Each row below holds a small network's activations on one input, seen along a few directions.
In each table, some parts of the input vary, and every possible input appears once, in random order.
A made-up example of a description, with smaller parts first: line(6) and (point or line(9) or (values(3) and ring(5))).
Shared parts are said once, and a part with two or three values counts as separate values.
In the rows, 128 means zero.

Rows:
row 1: [163  83 158 150 127 138 139  95 199  96 189 128]
row 2: [115 167  95 153 128 141  88 153  96 161 155 107]
row 3: [ 66 145 113 102 121 149 153  53 184 111 108  75]
row 4: [148 102 118 162 138 105 134 209 146 179 186 125]
row 5: [106 112 130 102 126 152 112  51 172 139 134 107]
row 6: [ 71 163 164 100 146 127 177 126  65  93  74 102]
row 7: [146  86 155 132 127 143 104  76 185 119 160 133]
row 8: [170  90 137  80 141  78 154 168  94  92 143 156]
row 9: [166 167  89 191 139 128 105 158 125 172 104 143]
row 10: [ 72 219  96 144 140 122 113 143 111 149 134 100]
row 11: [118 130 149  95 112 127 145 133  58  98  94 115]
row 12: [152  97 150  93 109  87 129 153  83  93 112 150]
row 13: [138 119 118 165 126 116  98 185 125 179 163 128]
row 14: [125 105 107 146 116 159 130  56 183 134 107 179]
row 15: [163 133 141 105 126 147 138 161  93 105  56 172]
The inputs of row 1 and row 8 match in every part but one. If row 7 is changed in the same way as row 1 into row 8, which row does it become?
> row 12
What do these inputs look like to the network?
> values(3) and (point or line(4))
List by row number the other rows that have the values(3) part in common with row 2.
> row 4, row 9, row 10, row 13

Rows:
row 16: [196  93 163 116 133 100 150 191  78 102 157 183]
row 17: [174 137 138 133 126 100  74 216  44 139 156 135]
row 18: [124 143 115 147 130 118 101 200  69 180 165  88]
row 19: [127 181 104 191 131 183 114  87 148 160  65 156]
row 20: [ 63 171 105 160 139 124 121 162 135 183 171  89]
row 21: [128  83 163 122 142 122 163  91 223 108 182  93]
row 22: [163 166  80 157 130 146 130 160 130 145  44 178]
row 23: [142  43 170 104  98 166 121  39 191  97 153 134]
row 24: [166  78 125 115 128  67 167 172 129 112  84 182]
row 25: [ 45 182 167  33 128 121 188 107  25  47  43  77]
row 26: [128 112 112 116 114 192  73  13 164 135 118 150]
row 27: [ 82 148  94 142 137  97 135  99 199 128 197  71]
What do these inputs look like to the network?
> point or ring(11)
Start at row 16 and move only the ring(11) part, one step at a time. The first step leads to row 17. Which rows follow, in order?
> row 18, row 20, row 27, row 21, row 23, row 26, row 19, row 22, row 24
